These are the activations of a small neural network, seen along a few directions. Each row is one input.
In each table, some parts of the input vary, and every possible input appears once, in random order.
Descriptions start from the smaller parts, as in this example, which fits no table here: one of 5 places around a ring, together with either a single point or one of 9 places around a ring or (one of 3 separate values, together with one of 6 places along a line).
Shared parts are said once, and a part with two or three values counts as separate values.
In the rows, 128 means zero.

Other details of the inputs shift rows strongly along two fixed directions, in all tables alike. That doesn't count.

Rows:
r1: [106 128 113  94 105 115 208 191 132 185 157 113 117  56]
r2: [121 122 144 136 154 113  59  82 128  23 133 113  84 180]
r3: [116 106 130  78 103 146 132 131 124 180 129  99 132  94]
r4: [143 122 138 123 155 132 169 143 131 115 132 143 142 113]
r5: [154 125 143 148 150 145  70  66 124  91 100 133 155 186]
r6: [170 104 132 135 129 109 208 229  69 136 177 183 159 141]
r7: [124 129 133 122 125 150  62  56 154 142  90 107 128 144]
r8: [198  95 157 140 177 132 141 145  75  66 148 175 187 203]
r9: [152 139 121 165 132 127 138 160  95 116 124 169 147 147]
r10: [136 148 118 175 110 116  55  98 104 110 126 128 154 203]
r11: [125 131 136 169 125 108  47 108 115  54 128 147  74 196]
r12: [130 121 133 141 120 121 140 152 146 166 131 159 114 139]
r13: [ 86 157 107 145  82 138  65  85 167 184  90 106  97 114]
r14: [115 138 134 158 145 101  58  87 135  28 137 120  72 181]
r15: [163 101 139 107 143 147 169 162  87 123 131 148 160 117]
r16: [ 68 175  94 119  96 149 149 117 174 189  82  97  82   8]
r17: [ 94 143 114 110 107 132 100  89 151 150 116  76 125 102]
r18: [134  98 132  72 115 150 196 186  96 177 139 127 141  62]
r19: [158  66 156  74 136 129 195 190 112 167 168 144 146 126]
r20: [131 112 141 110 146 124 155 129 157 137 137 129 126 128]
r21: [143 145 115 148 138 113 153 151  99  96 150 131 159 141]
r22: [134 142 131 172 128 128 101 114 140 130 108 162 125 161]
r23: [186  87 149 113 178 113 241 222  76  91 182 177 176 137]
r24: [136 105 152 123 143 131  43  82 107  45 122 119  95 186]
r25: [129  95 133  64 108 144 186 182 100 189 146 116 141  70]
r26: [107 154 123 142 139 141  82  51 174 116  86 106 119 124]
r27: [136 134 131 145 146 122  70  68 134  83 125 104 156 194]
r28: [179 106 140 125 164 113 185 182  67  73 177 151 189 166]
r29: [ 80 158 108 132  88 153 133 130 171 209  81 133  79  38]
r30: [123 129 131 132 138 114 151 133 168 145 137 133 113 127]
r31: [102 150 117 130 126 134 161 131 166 156 112 130 102  65]
r32: [ 96 162 116 149 127 129 115  84 186 144  97 118  99  99]
r33: [ 64 168  97 117  81 129 103  89 178 189 103  67  92  59]
r34: [140 158 111 178 109 120  59 104  88 101 120 129 162 194]
r35: [101 135 111  92 107 135 152 134 131 161 128  88 128  70]
r36: [130 120 130 124 133 107 159 150 144 139 157 126 130 137]
Description of these inputs: one of 4 places along a line, together with either a single point or one of 8 places around a ring.
The inputs of r20 and r12 match in every part but the place on the line of 4. If r2 is changed in the same way as r20 into r12, which row does it become?
Answer: r11
Start at r15 and move only the place on the line of 4, one step at a time. The first step leads to r23. Which rows follow, in order?
Answer: r16, r9
Start at r30 and move only the place on the ring of 8, one step at a time. The first step leads to r36. Which rows follow, in order?
Answer: r33, r1, r21, r16, r31, r32

Rows:
r37: [122  73 155  62 125 128 196 188 145 181 164 136  93  78]
r38: [174  83 149 125 141  98 176 194  84 117 187 162 178 198]
r39: [171 135 125 162 146 110 163 155  85  93 156 153 189 169]
r40: [152 161 114 179 132 122  72  87 119  96 123 119 167 199]
r41: [109 109 134  80 127 145 133 104 163 148 112  98  88  72]
r42: [164 121 144 155 173 107 154 132 120  76 152 161 157 180]
r43: [162 130 138 188 158  80 129 172 111  49 172 176 102 212]
r44: [138 111 134 114 119 129 215 207 141 203 139 170 105  75]
r45: [ 77 127 124  97 131 113 200 183 165 134 150 124  55  42]
r46: [123 120 120 118  95 124 132 152 112 171 137 124 143 127]
r47: [157 105 150 127 150 117  87 103 103  79 155 122 152 207]
r48: [141 110 138  99 142 132 127 105 130 109 131 103 124 126]
r49: [ 81 166  98 111 107 152 121  94 152 160  91  77 135  52]
r50: [110 148 123 140 132 137 134 104 165 145 103 137 108  93]
r51: [134 127 131 138 129 129 145 140 158 158 122 152 109 125]
r52: [107 158 107 161  92 137  41  79 112 138  93 107 148 159]
r53: [ 99 152 106 112 119 149 151 130 129 155 108 101 146  66]
r54: [139 118 124 103 121 143 142 141  91 130 126 113 143 104]
r55: [130 154 116 157 125 132 134 124 119 129 113 144 146 115]
r56: [172  92 136 100 143 124 179 177  81 111 164 132 164 137]
r57: [126 138 131 132 150 142 135 119 133 111 107 133 143 117]
r58: [156  82 151 109 141 106 172 182 114 138 176 151 147 170]
r59: [124 118 129 115 126 132 220 189 138 181 135 163 115  56]
r60: [180 135 122 165 133 116 148 172  74 115 153 164 181 187]
r61: [122 111 136  99 132 147 117 103 151 131 108 116  98  97]
r62: [134 128 131 131 129 122 150 134 161 156 125 142 111 124]
r63: [104 126 129 132 100 138 104 123 144 176 103 137 107 114]
r64: [105 100 132  63 102 138 176 168 134 201 150 102 104  64]
r65: [104 155 108 127 116 133 150 115 153 163 119 105 128  74]
r66: [115 145 118 126  98 141  62  92 102 134 105 100 138 137]
r67: [115 134 121 112 135 141 168 149 125 139 119 129 146  80]
r68: [101 165 100 137 100 143 150 128 135 172 105 118 136  61]
r69: [102 121 132 143 115  93 108 151 137 108 148 146  65 155]
r70: [183 103 147 140 175  98 207 180 100  87 184 168 174 177]
r71: [130 133 120 110 127 141  85  76 123 107 114  81 135 129]
r72: [ 99 103 142 103 117 108 140 173 136 119 164 133  51 108]
r73: [103 140 123 106 142 135 139 100 159 130 116  92 130  93]
r74: [146 109 139 113 139 144 122 119 114 112 117 130 123 127]
r75: [126 176 105 181 108 140  57  77 133 134  83 126 136 149]
r76: [106 113 142 101 114 143 103 109 155 153 113 121  94 109]
r77: [ 96 178 111 189 132 106  67  78 155  60 111 125  77 143]
r78: [194  72 171 144 172  94 147 172  89  72 185 186 172 250]
r79: [167 100 142 123 132 120 133 160  72 103 170 141 173 184]
r80: [ 97 165 108 127 132 142  85  63 152 114  96  75 148 108]
r81: [132 124 114 111 102 123 211 206 127 208 149 139 129  70]
r82: [111 151 126 134 153 141  94  73 157  99  94 114 130 125]
r83: [101 135 118 132  87 138 101 127 133 182 104 129 118 106]
r84: [124 147 116 136 119 154  53  60 115 102  84 105 130 133]
r85: [144 129 144 155 136 140  44  77 110  81 110 131 142 197]
r86: [103 117 129 124 109 135 105 115 162 169 109 133 100 122]
r87: [148 128 139 142 178 123 113  93 129  56 130 128 163 183]
r88: [103 147 120 140 127 120  48  69 140  56 107 101  60 141]
r89: [110 148 124 142 103 149  33  66 120 120  90 108 128 146]
r90: [138 136 125 140 131 119 134 124 144 141 131 126 129 142]
The inputs of r85 and r63 match in every part but one. If r37 is changed in the same way as r85 into r63, which row does it become?
Answer: r78
What do these inputs look like to the network?
Answer: one of 6 places around a ring, together with either a single point or one of 8 places around a ring
Which other rows does r40 become when the place on the ring of 8 takes its other values? List them by row number.
Answer: r44, r51, r60, r62, r75, r81, r90
Start at r75 and move only the place on the ring of 6, one step at a time. The first step leads to r55. Which rows follow, in order?
Answer: r67, r84, r89, r83
List by row number the other rows that have the place on the ring of 6 in common with r39.
Answer: r42, r50, r55, r59, r65, r68, r70, r77
Which other rows does r88 become when the place on the ring of 6 takes its other values? List them by row number.
Answer: r43, r45, r69, r72, r77

Rows:
r91: [120 113 133 105 137 125 213 187 148 158 146 149 102  71]
r92: [129  82 148  82 117 139 196 183 144 208 142 152 113  86]
r93: [129 156 121 164 154 129  60  53 135  55  97 112 136 170]
r94: [223  71 160 133 168 101 180 213  34  63 204 183 207 239]
r95: [111 181 103 154 121 150  54  33 143 115  73  83 150 129]
r96: [137 116 124 117 121 122 221 206 128 189 153 159 132  78]
r97: [133 149 129 175 135 111  42  84 109  59 124 129 128 213]
r98: [118 157 114 137 122 137 135 112 141 149 107 124 147 102]
r99: [212  69 173 125 203  91 196 200  64  24 208 179 189 226]
r100: [125 113 133 114 130 115 221 209 142 167 160 163  98  77]
r101: [121 148 114 157 105 135  64  86 115 124 106 116 141 156]
r102: [149 123 148 166 152 116  36  61 136  54 119 136 121 231]
r103: [101 142 115  95 109 157 130 105 146 174 101  87 128  61]
r104: [112 145 111 145 102 134 112 121 131 167 109 126 130 112]
r105: [ 95 133 120 120 107 119 147 153 156 167 127 126  83  82]
r106: [ 83 134 120  94  96 138 112 116 158 163 112  95  67  61]
r107: [111 139 124 132 127 131  64  70 131  86 113 100 115 146]
r108: [ 94 134 113  90  98 155 120 112 142 182 103  87 118  64]
What do these inputs look like to the network?
Answer: one of 2 separate values, together with either a single point or one of 8 places around a ring
The inputs of r95 and r93 match in every part but the choice among 2 separate values. If r96 is changed in the same way as r95 into r93, which row does it become?
Answer: r100

Rows:
r109: [169 117 136 141 154  97 169 176  98  87 170 147 144 169]
r110: [167  86 146 107 164 120 142 149 102  84 149 142 147 181]
r111: [ 87 141 115  99  82 165  54  77 168 199  74  81  82  83]
r112: [122 110 142  77 131 147 205 168 120 163 140 127 139  57]
r113: [163 112 149 128 168 134  98 102  93  64 142 122 192 204]
r114: [173  83 158 114 162 104 158 158 106  88 174 143 139 188]
r115: [ 81 170 104 144 102 133 104  84 194 171  93 110  78  75]
r116: [158 123 134 126 157 125 172 167  86  95 157 138 185 150]
r117: [128  85 137  79  98 131 183 189 111 207 152 128 141 103]
r118: [ 89 154 109 118  79 164  69  77 152 188  78  97  81  62]
r119: [128 180 104 193 109 133  46  56 116 132  86 127 183 187]
r120: [161 108 146 136 152 103 147 147 107  77 173 158 123 171]
r121: [127  98 134  82 129 135 197 174 126 153 134 137 102  64]
r122: [165 122 132 146 158 122 170 147 114 110 145 154 180 153]
r123: [144 109 150 159 160  98 162 179 128  96 163 187 117 171]
r124: [129 100 134  82 126 137 202 167 127 162 146 127 124  56]
r125: [157 151 114 181 124 112  72 114  68  86 135 135 200 219]
r126: [ 96 183  99 158 120 149  57  45 170 131  56 101 118 111]
r127: [149 119 144 146 150 109  69  89 126  58 146 126 128 215]
r128: [121 129 130 101 133 143 212 172 141 181 131 139 153  63]
r129: [ 85 170  99 148  79 161  85  84 178 209  62 109 100  68]
r130: [129 109 155 148 152 108  65 105 130  53 139 144 106 211]
r131: [106 181  97 167  93 151  29  63 132 132  75  95 119 137]
r132: [161 119 125 135 154 114 154 166  95  80 144 145 152 161]
r133: [ 81 147 129 148 118 128  53  68 157  96 100 120  66 127]
r134: [136 128 130 134 143 140  54  54 125  79 110  93 159 178]
r135: [139 110 131 123 135 100 198 199 121 121 180 149 111 124]
r136: [128 103 140  91 124 120 199 170 135 159 151 133  91  69]
r137: [109 114 125  95  82 138 170 164 115 207 134 128 129  62]
r138: [ 73 132 123 114 108 117 154 169 165 159 131 130  54  62]
r139: [131 163 107 158 134 131  70  73 118  80 108  99 161 157]
r140: [105 140 119 120 115 128 178 142 173 191 118 126  94  57]
The inputs of r133 and r138 match in every part but one. If r137 is changed in the same way as r133 into r138, which row does it become?
Answer: r125
What do these inputs look like to the network?
Answer: one of 4 places along a line, together with either one of 2 separate values or one of 6 places along a line
Which other rows does r129 become when the choice among 2 separate values takes its other values? List them by row number.
Answer: r119

Rows:
r141: [121 118 131 116 123 124 130 145 127 130 136 129 106 124]
r142: [144  97 149 114 144 118 170 175 116 122 160 157 127 139]
r143: [158 100 144 123 158 105 197 184 113 102 170 163 132 142]
r144: [101 130 123 116 109 135 118 117 164 169 110 118  87  93]
r145: [200  64 159 101 173 111 214 209  62  96 192 167 207 187]
r146: [111 126 126 117 117 120 140 138 152 151 131 122  95 106]
r147: [137 127 137 146 143 110 123 123 129  94 144 138 130 166]
r148: [148 128 125 137 129 129 152 152 103 139 136 140 168 139]
r149: [ 88 139 119 108 109 145 135 112 174 176  97 112  78  51]
r150: [ 99 137 117 117 109 127 116 120 153 146 119 106  89  96]
r151: [140 118 126 124 113 129 156 160 102 157 138 141 148 120]
r152: [121 116 137 118 128 124 150 142 146 147 135 138 108 113]
r153: [111 144 123 145 118 137  51  72 142 113  98 112 109 153]
r154: [ 99 172 100 142 104 151  92  81 150 165  82  98 138  93]
r155: [152 151 119 171 130 132  73  89  99  94 114 127 178 187]
r156: [121 150 128 158 134 127  48  67 125  74 111 113 127 177]
r157: [133 124 130 125 140 118 148 144 125 102 142 133 118 125]
r158: [ 90 143 119 119 112 129 115 110 159 142 117 105  90  86]
r159: [149 165 116 185 127 133  27  51  98  75  99 117 180 210]
r160: [131 121 129  94 122 146 142 122 128 158 126 103 142  96]
r161: [142 117 137 130 145 122 137 143 110  91 140 141 127 144]
r162: [101 136 112  95 106 145 204 172 154 219 118 121 125  28]
r163: [147 123 138 143 150 128 107 116 115  81 129 144 136 168]
What do these inputs look like to the network?
Answer: either one of 2 separate values or one of 6 places along a line or (one of 3 separate values, together with one of 5 places around a ring)
Which other rows does r157 become when the place on the ring of 5 takes its other values? List them by row number.
Answer: r143, r149, r161, r163
